These are the activations of a small neural network, seen along a few directions. Each row is one input.
Each table varies a few parts of the input and shows all the possible inputs, shuffled.
A made-up example of a description, with smaller parts first: one of 5 places around a ring, together with either a single point or one of 9 places around a ring or (one of 2 separate values, together with one of 6 places along a line).
Shared parts are said once, and a part with two or three values counts as separate values.
In the rows, 128 means zero.

Other details of the inputs shift rows strongly along two fixed directions, in all tables alike. That doesn't count.

A family of inputs:
r1: [130 109 122 136 160 130 134 116 119 128 131 123 123 126 129]
r2: [166 106  73 132  73 109 105  89 155 114 120 111 126 157 104]
r3: [111 136 152 114 134 154 137 138 110 132 138 114 123 115 159]
r4: [128 100 156 121 161 143 128 121 104 128 124 125 142 113 149]
r5: [ 93 159 137 153 166 112 151 162 134 134 131 155 130 142  97]
r6: [ 90 137 175 104 142 156 139 151 100 130 136 120 125 104 169]
r7: [ 86 124 152 119 160 165 151 145  97 134 142 105 120 129 156]
r8: [110 168 138 152 149 110 146 155 134 136 135 156 121 125 102]
r9: [ 38 232 127 131 102  81 157 199 177 126 128 161 123 164 121]
r10: [ 74 141 150 120 158 152 152 156 110 133 138 117 123 137 153]
r11: [152  85 120 115  96 147 114  96 112 117 123 101 133 133 138]
r12: [124  91 173 105 124 195 146 118  56 129 145  86 115  91 177]
r13: [106 155 137 151 158 113 142 155 137 133 126 154 138 144  94]
r14: [ 43 232 113 141 134  88 162 196 179 136 139 155 110 164 123]
r15: [172 101 120 129 130 128 114  94 121 126 129 117 120 104 135]
r16: [168 109  86 125  68 107  98  94 158 113 112 118 140 158 110]
r17: [ 82 147 143 120 144 135 139 154 128 131 131 127 134 143 144]
r18: [139  75 166 105 121 199 142 105  52 128 147  80 112  86 174]
r19: [191 118  92 135 101  90  94  90 165 121 115 137 133 126 111]
r20: [126  92 181 100 121 194 141 120  59 128 140  91 126  92 179]
r21: [117 115 149 147 175 147 150 135  96 136 139 131 125 119 111]
r22: [ 54 225 118 152 156  74 164 191 176 137 135 170 115 153 116]
r23: [164 106  94 116  62 100  89  95 159 108 106 124 145 151 112]
r24: [133 113 135 129 152 128 126 120 123 127 122 129 139 128 133]
r25: [180 102  78 141 117  93  98  87 163 119 115 129 132 143 101]
r26: [149  86 124  95 132 195 139 140 106 157 123 115 124 103 169]
r27: [ 48 210 124 143 158  66 150 191 184 130 118 176 135 167 109]
r28: [107 151 141 147 156 110 137 154 137 132 124 158 141 139  96]
r29: [134  73 151 109 120 183 134 104  72 123 135  85 128 115 159]
r30: [180 102  82 139 116  91  96  87 163 118 112 133 137 142 105]
r31: [189 117  96 132  99  87  90  91 165 120 113 141 137 123 113]
r32: [ 57 212 116 168 167  79 165 193 170 138 134 174 122 171  75]
r33: [ 90 137 156 119 155 168 157 146  92 136 152 106 105 108 163]
r34: [185 115 101 127  96  84  86  92 165 118 109 143 138 119 114]
r35: [125  93 183  97 119 189 137 121  62 126 138  96 129  90 179]
r36: [103 151 146 142 152 105 133 155 139 128 119 161 142 136  98]
r37: [196 116  88 154 107  97 102  91 151 125 126 141 121 123  78]
r38: [ 86 157 109 134 142 122 145 149 145 131 138 124 116 157 125]
r39: [192 117 110 140  96  89  88  97 156 120 111 153 140 117  86]
r40: [119  77 178  99 128 190 135 117  62 124 132  93 139 108 172]
r41: [109 125 168 106 139 165 135 139  95 132 139 112 125 103 169]
r42: [126 123 180 133 164 161 146 140  80 139 139 133 129  93 132]
r43: [175 120  84 126  58 105  99  94 156 114 121 119 124 138 116]
r44: [137 125 128 134 148 129 136 118 118 131 137 125 113 108 136]
r45: [109 168 134 154 151 112 149 155 133 138 138 152 116 126  99]
r46: [173 109  83 126  91 106  90  92 165 118 114 120 138 154 112]
r47: [ 84 124 169 107 151 155 137 148 101 128 129 118 135 122 160]
r48: [175  71  82 104 112 162 112 117 142 148 110 121 136 135 137]
r49: [197 117 104 144 100  94  91  95 155 123 115 150 139 121  85]
r50: [180 121  77 129  82 104  95  92 165 120 125 116 118 135 116]
Description of these inputs: one of 2 separate values, together with either a single point or (one of 4 places along a line, together with one of 6 places along a line).
Changing only the choice among 2 separate values turns r13 into r42. The same change can be made to r5. Which row results?
> r8
Changing only the choice among 2 separate values turns r47 into r6. The same change can be made to r30. Which row results?
> r22
Change only the place on the line of 4 in r39. List by row number the other rows that result.
> r6, r9, r34
Change only the place on the line of 6 in r41. List by row number the other rows that result.
> r3, r6, r14, r33, r50
Change only the choice among 2 separate values in r46. List by row number the other rows that result.
> r3

A family of inputs:
r51: [ 94 185  70 153 123  68 150 160 191 132 124 156 116 174  99]
r52: [ 91 124 186 126 163 120 122 141 103 115 115 146 157 122 126]
r53: [104 210 111 157 111  57 135 164 187 123 113 181 145 168  83]
r54: [ 54 205 136 130 121 110 159 194 160 135 133 152 122 155 124]
r55: [ 59 140 181 115 198 187 178 182  80 151 146 123 121 114 168]
r56: [131 128 103 129 143 122 122 131 151 136 126 126 130 144 131]
r57: [ 77  91 214  90 169 214 155 143  39 132 147  87 126  84 213]
r58: [173  97  88 143  66 113  95  72 133 105 127  94 129 159  86]
r59: [242  41 122 133 114 148  92  58  94 129 126 115 131  73 118]
r60: [ 14 206 169 122 163 133 176 210 128 139 142 134 128 148 166]
r61: [ 75 151 147 110 132 140 146 148 119 125 134 118 125 128 161]
r62: [128 141 127 118  94 127 125 138 135 129 126 133 126 130 125]
r63: [175  76 122 118 129 166 118 102 103 136 126 117 126 106 130]
r64: [117 168 177 137 143 121 134 128  99 121 150 128 107  85 141]
r65: [130  72 154 110 163 185 147 109  71 135 134  97 121  97 170]
r66: [216  91  95 149 122 104  98  81 150 126 106 143 152 127  89]
r67: [147 167  75 133  59  76 104 133 193 120 114 151 126 157  83]
r68: [110  82 164 111 176 190 146 125  68 141 139  98 119 102 179]
r69: [ 93  88 196 101 202 218 164 147  46 151 147 102 127  92 189]
r70: [172 178  78 170 117  49 105 110 194 121 134 156 109 127  72]
r71: [ 76 186  79 170 129  91 152 155 168 122 141 142 116 199  66]
r72: [125 139 125 114 106 124 120 133 146 125 126 125 137 140 141]
r73: [185  73 112 141 141  91  81  81 148 111 102 150 161 135  81]
r74: [ 53 197 127 128 122 100 164 174 156 124 129 140 118 156 140]
r75: [227  39 124  97  74 161  72  53 105 117 115  91 142  99 147]
r76: [186  96  88 117  64 102  96  77 146 108 115 111 131 133 126]
r77: [ 95 223 108 157  97  56 136 170 185 128 130 181 121 148  84]
r78: [ 67 134 180 117 191 187 175 179  82 152 145 124 116 110 158]
r79: [236  28 106 114 101 168  86  61 102 127 117 102 128  92 120]
r80: [189  84  73 128 108 114  87  79 159 124 114 118 130 138 122]
Describe the family of inputs behind these rows.
> one of 2 separate values, together with either a single point or one of 4 places along a line or one of 10 places along a line
Changing only the choice among 2 separate values turns r72 into r69. The same change can be made to r76. Which row results?
> r51
Change only the place on the line of 4 in r77. List by row number the other rows that result.
> r52, r53, r64
